A small network was shown many inputs. Here are its activations along a few directions, one row for each input.
In each table, some parts of the input vary, and every possible input appears once, in random order.
A made-up example of a description, with smaller parts first: one of 3 separate values, together with either a single point or one of 9 places around a ring or (one of 6 places along a line, together with one of 8 places around a ring).
Shared parts are said once, and a part with two or three values counts as separate values.
(in the rows, 128 means zero)

Other details of the inputs vary at random and push rows far along two fixed directions, the same in every table; ignore that.

A family of inputs:
row 1: [118 130 109  37 190  98  93 109  85 144 157]
row 2: [103 152  98 215 143  51 130 104  77 131 169]
row 3: [116 145 148 132 102 172 147 153 115 135 118]
row 4: [137  73 189 162 137 180 163 150 187  72 111]
row 5: [131  96 169 160 139 182 165 148 204  67 100]
row 6: [117 133 185 159 107 173 140 170 180 102  81]
row 7: [136 128 116  39 191 108  84  87  95 154 144]
row 8: [108 128  99 248 131  88 127 150 145 119 152]
row 9: [151 151 101 228 104  84 158 113 110 110 161]
row 10: [108 124 109  27 173 104  97 107  94 135 150]
row 11: [144 154 141  28 109 139  92 133 110 167 125]
row 12: [120 116  99  30 146 119 108  98 101 113 128]
row 13: [131  88 127 160 130 199 160 171 196  89 122]
row 14: [147 157 102 220 149  59 114  86  88 152 165]
row 15: [112 131 132 138 114 157 106 187 146 133 113]
row 16: [133 155 107 210 156  59 117  82  83 153 159]
row 17: [ 99 144  86 221 139  45 122  96  65 120 159]
row 18: [117  72 163 182  79 162 150 155 204 126 139]
row 19: [160 131 109  23 167 104  85 101 101 144 154]
row 20: [106  99 161  47 116 128  55 170 126 159 122]
row 21: [160 103 114 137 106 201 174 119 159  86 115]
row 22: [105 125 143 223 158  26  98 119 104 108 148]
row 23: [ 99 133 101  29 194  78  65 133 131 112 128]
row 24: [113 147 152  43 120 158 107 130 113 172 121]
row 25: [126 101 114 133 137 163 153 119 118  96 129]
row 26: [ 96 148 146  58 121 145  96 171 162 131  94]
row 27: [135 157 140  36 129 132  75 120 102 182 122]
row 28: [ 97 123 166 148 116 112 138 125 202 111 120]
row 29: [122 106 204 160 101 174 138 175 161 107  97]
row 30: [151 134 129 147  96 125 151 108 150 146 156]
row 31: [ 96 136 134  33 109 143  95 133 100 154 112]
row 32: [148 105 139 135 143 196 171 119 148 120 134]
row 33: [112 147 154  52 115 166 124 149 120 163 125]
row 34: [157 144  76 216 159   4 146 119  84 156 117]
row 35: [152 156 134 123  88 158 138 151 115 125 117]
row 36: [157 121 143  56 107 139 150 165 141 177  65]
row 37: [135 138 134 140  82 189 150 139 134 120  89]
row 38: [175 112 138 136 140 194 159 114 158 124 132]
row 39: [130 136 140 142  71 198 168 144 130 109  91]
row 40: [115  79 126  48 177  85  49 138 111 130 148]
row 41: [131 142 131  59  84 169 116 132 129 140 100]
row 42: [187  92 123 132 136 164 206 150 170 127  84]
row 43: [100 153 105 232 145  65 127 136 143 101 135]
row 44: [152  96 119 149 107 211 184 120 164  83 106]
row 45: [147 136  96  17 161  89  86 105  92 125 153]
row 46: [113 153  76 216 130  40 124  89  63 113 150]
row 47: [125 144  87 214 121  72 132  91  97 119 140]
row 48: [143 143 162 146 106 196 151 136 135 148 104]
row 49: [128 151  78 205 124  52 120  90  83 119 151]
row 50: [118 127 141 147 109 142 162 103 152 155 153]
row 51: [111 132 134 150 113 130 163 117 144 148 159]
Description of these inputs: one of 3 separate values, together with either a single point or one of 5 places around a ring or one of 11 places around a ring.
Q: Changing only the choice among 3 separate values turns row 4 into row 29. The same change can be made to row 7. Which row results?
A: row 48
Q: Changing only the choice among 3 separate values turns row 6 into row 5. The same change can be made to row 33. Which row results?
A: row 1
Q: Which other rows does row 11 become when the choice among 3 separate values takes its other values? List them by row number.
A: row 19, row 30

A family of inputs:
row 52: [114 111 147  38 124 147 113 127 164 144 130]
row 53: [122 121 127 139 133 129 128 133 136 118 131]
row 54: [128 135 131 140 122 131 134 123 128 135 133]
row 55: [128 128 138 139 134 133 125 136 127 123 125]
row 56: [119 117 148  41 119 148 117 136 157 146 113]
row 57: [127 122 133 141 127 124 133 121 136 128 137]
row 58: [123 134 126 140 118 130 135 125 127 131 132]
row 59: [137 127 119 134 132 140 137 122 117 120 129]
row 60: [131 132 134 140 123 136 126 133 122 131 128]
row 61: [142 127 125 134 135 141 136 122 119 125 131]
row 62: [122 127 133 139 130 133 126 137 126 119 123]
row 63: [126 131 129 139 120 136 127 134 121 127 127]
row 64: [131 121 128 139 134 124 131 135 139 124 125]
row 65: [122 122 127 140 124 124 134 122 136 123 135]
row 66: [116 144  98  96 171  29  69 104  73 149 146]
row 67: [140 130 118 131 131 138 137 123 119 119 126]
row 68: [126 130 132 138 129 131 127 136 127 118 119]
row 69: [125 125 126 139 123 122 135 121 137 122 132]
row 70: [129 134 127 138 119 133 127 134 122 126 123]
row 71: [126 137 124 138 117 128 136 124 129 130 128]
row 72: [145 128 120 131 134 134 141 127 120 127 124]
row 73: [135 132 129 138 121 130 130 137 123 134 121]
row 74: [125 124 126 139 131 127 129 132 137 116 128]
row 75: [132 134 126 140 120 125 138 127 130 137 125]
Q: Changing only one part turns row 70 into row 60. The same change can be made to row 74. Which row results?
A: row 52
Q: What is each input in this table made of?
A: one of 4 places along a line, together with either a single point or one of 5 places around a ring
Q: Which other rows does row 62 become when the place on the line of 4 takes its other values? List them by row number.
A: row 55, row 56, row 68
Q: Which other rows does row 73 become when the place on the ring of 5 takes its other values? List them by row number.
A: row 56, row 64, row 66, row 75

A family of inputs:
row 76: [114 132 120 167 135 137 139 152 107  96 110]
row 77: [100 128 138  19 173  49  50  99 114 143 135]
row 78: [105 103 145  81 110 165 139 119 175 156 150]
row 79: [150 132 124 175 116 108 142 151 129 143 110]
row 80: [149 152 112 169 129 153 128 131 110 111 130]
row 81: [103 132 106 176 119 118 152 117 135 116 134]
row 82: [123 119 165  68 141 171 140 143 160 125 106]
row 83: [155 111 123  64 116 174 139 138 158 141 107]
row 84: [131 131 145 183 113 128 130 141 112 148 130]
row 85: [148 126 122 173 135 157 128 129  98 126 133]
row 86: [128 143  93 113 170  39  71  89  29 152 171]
row 87: [141 103 124 175 132 104 128 143 147 105 123]
row 88: [128 143 127 170 142 142 127 157 117 102 130]
row 89: [134 133 109 164 106 129 159 110 102 108 129]
row 90: [124 127 134 178 123 120 115 137 142  95 139]
row 91: [ 99 101 148  74  95 151 124 130 175 110 113]
row 92: [133 156 134 179 107 124 129 144 124 134 127]
row 93: [119 145 127 176 100 118 140 139 114 129 107]
row 94: [127 118 138 174 148 146 128 155 105 116 133]
row 95: [134 119 103 175 135 108 154 129 150 131 137]
row 96: [136 128 137  65  93 171 146 114 154 134 142]
row 97: [124 125 126  64 100 185 137 125 143 126 104]
row 98: [ 99 168  80 120 177  24  62  99  74 146 174]
row 99: [124 145 120   7 163  64  82  77  84 161 144]
row 100: [143 128 149  66 128 182 140 116 154 136 105]
row 101: [111 120 151  76 125 152 152 108 188 145 130]
row 102: [138 148 151 177 128 115 143 130 125 138 109]
row 103: [153 104 127  62 102 156 159 121 160 144 125]
row 104: [123 102 144 183 129 124 116 134 130 110 142]
row 105: [145 118 117 167 151 127 141 164 123 111 113]
Q: Changing only one part turns row 78 into row 81. The same change can be made to row 84. Which row results?
A: row 93
Q: What is each input in this table made of?
A: one of 5 separate values, together with either a single point or one of 5 places around a ring
Q: Which other rows agree with row 83 in the choice among 5 separate values? List them by row number.
A: row 79, row 87, row 95, row 103, row 105
Q: Start at row 80 and move only the place on the ring of 5, one step at a time. The first step leads to row 88. Which rows follow, in order?
A: row 90, row 98, row 96
